These are the activations of a small neural network, seen along a few directions. Each row is one input.
Each table varies a few parts of the input and shows all the possible inputs, shuffled.
Descriptions start from the smaller parts, as in this example, which fits no table here: one of 5 places around a ring, together with either a single point or one of 9 places around a ring or (one of 3 separate values, together with one of 6 places along a line).
Shared parts are said once, and a part with two or three values counts as separate values.
In the rows, zero is written as 128.

A family of inputs:
r1: [197 167  80 113 151  80 153 209 170 106 130  94 205 209 134]
r2: [101 100 165 125 104 158 120 125  97 126 107 172  79  85 140]
r3: [ 68  77 158 147 121 192 138  80  70 169 127 152  78  71  90]
r4: [118  70 147 133 102 169 105 162  75 132 138 149  74 102 146]
r5: [ 79  79 171 111 112 172 121  82  70 174 142 165  70  58 103]
r6: [ 63  63 151  97 152 170  96  86  42 192 146 148  57  84 130]
r7: [114 135 137 172 108 118 148 146 140 109 121 132 112 160 115]
r8: [152 149 104 105 153  71  96 164 142 124 128  96 139 221 150]
r9: [102  91 150 128  82 158 101 113  78 115 107 123  61  94 113]
r10: [123 143 123 134 117 161 117  46 164 156 158 139 160  37 136]
r11: [126 142 152 139 131 102 155 154 144 100 122 159 120 141 142]
r12: [166 168 127 122 144  78 144 165 171  96 109 124 167 187 136]
r13: [108 128 103 123 160 159  90  50 136 175 164 122 149  61 162]
r14: [177 193 100 105 152  72 166 171 188 100 100 117 207 192 128]
r15: [127 140 108 142 130 167 123  40 150 131 144 105 161  37 121]
r16: [155 160 113 153 122  94 138 157 169 106 108  99 159 205 110]
r17: [182 186  82 107 132  72 150 162 175  88 100  71 190 202 100]
r18: [144 113 133 148 130 111 142 193 123 106 153 136 116 159 148]
Describe the family of inputs behind these rows. -> one of 3 separate values, together with either a single point or one of 5 places along a line
The inputs of r15 and r10 match in every part but the choice among 3 separate values. If r7 is changed in the same way as r15 into r10, which row does it become? -> r11

A family of inputs:
r19: [127 135 116 137 125 131 116 105 137 124 124 111 132 122 131]
r20: [129 124 133 133 140 133 122 141 134 136 143 151 137 120 161]
r21: [108 120 144 115 111 135 127 110 103 128 103 127  99 123  96]
r22: [129 106 129 135 134 133 117 143 111 131 151 125 112 129 140]
r23: [122  96 135 135 119 144 123 155  98 131 132 131 101 131 126]
r24: [137 153 122 134 118 135 140 108 164 123 122 136 160 103 124]
r25: [120 139 124 118 138 125 123  92 131 135 115 117 133 121 119]
r26: [119 104 150 133 111 141 131 154 108 134 128 158 101 123 138]
r27: [166 156 112 113 141  70 138 200 153  98 115 112 148 221 137]
r28: [124 120 122 119 158 131 126 126 117 148 140 128 136 131 137]
r29: [115 135 144 136 104 126 121 108 139 126 126 140 111 113 126]
r30: [148 127 110 140 156 137 137 139 135 126 152 119 156 120 142]
r31: [114  99 142 118 129 140 132 142  91 142 126 139 101 133 112]
r32: [132 149 119 119 147 124 144  92 144 125 120 112 156 111 113]
r33: [127 114 141 128 117 136 123 146 121 137 142 153 117 117 147]
r34: [109 125 148 135  90 139 128 121 123 126 108 146  99 117 115]
r35: [139 145 112 138 134 131 136 105 149 114 130 108 154 113 125]
r36: [126 143 128 132 109 136 121 108 151 133 117 139 137 113 131]
r37: [118 129 135 110 117 128 121 100 117 132 115 121 114 117 104]
r38: [135 131 113 122 167 130 149 126 130 140 146 124 158 120 130]
r39: [157 176 113 120 113  63 134 167 166  93  94  97 154 217 112]
r40: [141 135 123 137 149 131 143 140 147 129 148 147 158 110 154]
r41: [118 110 134 117 144 127 126 128 104 143 145 132 112 130 126]
r42: [124 125 125 129 105 134 114 113 124 123 124 115 114 118 117]
r43: [136 116 118 137 148 137 116 140 123 134 146 123 134 130 149]
r44: [108 118 135 139 106 132 121 119 109 117 116 119  95 125 115]
The inputs of r24 and r40 match in every part but one. If r21 is changed in the same way as r24 into r40, which row does it become? -> r31
Describe the family of inputs behind these rows. -> one of 2 separate values, together with either a single point or (one of 3 separate values, together with one of 4 places along a line)
Change only the choice among 3 separate values in r44. List by row number the other rows that result. -> r21, r34
Change only the choice among 2 separate values in r25. List by row number the other rows that result. -> r28

A family of inputs:
r45: [177 127  90 113 215 142 167 183 136 148 153 129 216 143 155]
r46: [162 152 140 178 111 101 134 218 200 100 160 195 159 151 221]
r47: [152 178  93 114 176 133 164  71 173 126 102 101 217 104 102]
r48: [172 190  79 121 119  95 143 103 182  88  99  56 192 150  87]
r49: [139 109 149  91 130  70 110 214  93 118 116 128  78 237 132]
r50: [102 124 126 126 124 184  94  20 136 174 136 132 136  33 126]
r51: [154 131 102 123 147  72 117 209 125 112 125  92 127 251 141]
r52: [148 115 101 112 204 151 155 139 127 169 192 150 189  82 169]
r53: [ 76 122 178 120  61 111 133  99  92 118  77 135  52 139  58]
r54: [ 68 101 161 134  62 168 111  71  85 126  85 139  49  75  92]
r55: [111 163 154  94  86  60 106 100 128  92  61  98  82 192  78]
r56: [ 93  50 157 134 105 177 113 182  44 149 138 168  46 112 143]
r57: [122 171 106 113 164 144 151  26 169 146 141 121 188  46 112]
r58: [103  70 174 119 106 122 135 209  57 143 130 165  46 180 108]
r59: [ 84 104 153 160 106 183 118  29 108 128 135 126  87  26 104]
r60: [138 205 145 177  69  93 134 104 239  82 107 163 156 114 168]
r61: [126 187 107 125 107  67 113  98 161  88  73  64 129 204  84]
r62: [198 139  76 120 160 102 144 214 146 106 152  86 192 191 141]
r63: [109  51 148 160 147 193 121 140  68 150 187 154  83  60 156]
r64: [125  72 123 126 162 191  96 132  91 197 190 160 136  68 182]
Describe the family of inputs behind these rows. -> one of 2 separate values, together with either a single point or one of 9 places around a ring
The inputs of r55 and r49 match in every part but the choice among 2 separate values. If r47 is changed in the same way as r55 into r49, which row does it become? -> r45
Change only the choice among 2 separate values in r61. List by row number the other rows that result. -> r51

A family of inputs:
r65: [ 90 117 166 177  78 134 125 119 140 132 119 185  65 112 164]
r66: [154 160  96 133 119  96 109 158 142  97 122  88 153 162 152]
r67: [127 131 100 130 167 172 141  67 145 136 165 132 160  35 139]
r68: [ 77 102 126 110 143 141 106 115  60 149 103 108  68 150  74]
r69: [113  79 144  94 146 132 113 130  50 160 142 111  56 146 113]
r70: [144 140 106 120 143 182 131  58 157 154 156 130 167  44 122]
r71: [130 173 140  96 138  71 139 123 170 123 108 137 157 184 114]
r72: [153 169 127  96 139  80 138 134 165 120  96 133 150 174 125]
r73: [103 100 133 109  92 160 126  88  85 118  75  89  94 131  76]
r74: [162 132 134 125 181 118 176 188 135 127 137 140 165 167 130]
r75: [142 163 115 136 114  80  99 122 182 102 124  91 141 189 125]
r76: [169 127 112 163 157 121 145 186 136 100 155 102 155 171 142]
r77: [163 128  81 148 122 121 130 184 149 107 138  93 154 165 139]
r78: [151 134 101 110 145 114 166 187 143 131 120 137 168 162 126]
r79: [148 165 116  95 143  93 142 160 141 124 102 128 164 159 138]
r80: [ 95 140 179 144  67 119 136 109 140 105 115 144  73  89 108]
r81: [ 94 104 160 152  88 170 110 160 108 134 143 199  85 105 176]
r82: [128 146 119 145 137 171 116  50 148 177 129 120 187  53 124]
r83: [107  64 146 109 114 138 122 169  55 170 178 155  89 121 128]
r84: [105 129 155 145  85 124 143  87 105  90  96 129  98  96  69]
r85: [103 123 114 137 178 159 145  56 131 147 160 133 175  46 157]
r86: [123  56 168 133 132 161  84 164  86 145 147 169  84 106 166]
r87: [163 161 105 136 115  87 101 131 170  96 115  90 136 178 138]
Describe the family of inputs behind these rows. -> either one of 4 places along a line or one of 9 places around a ring or (one of 2 separate values, together with one of 5 places along a line)
Change only the place on the line of 5 in r75. List by row number the other rows that result. -> r66, r76, r77, r87
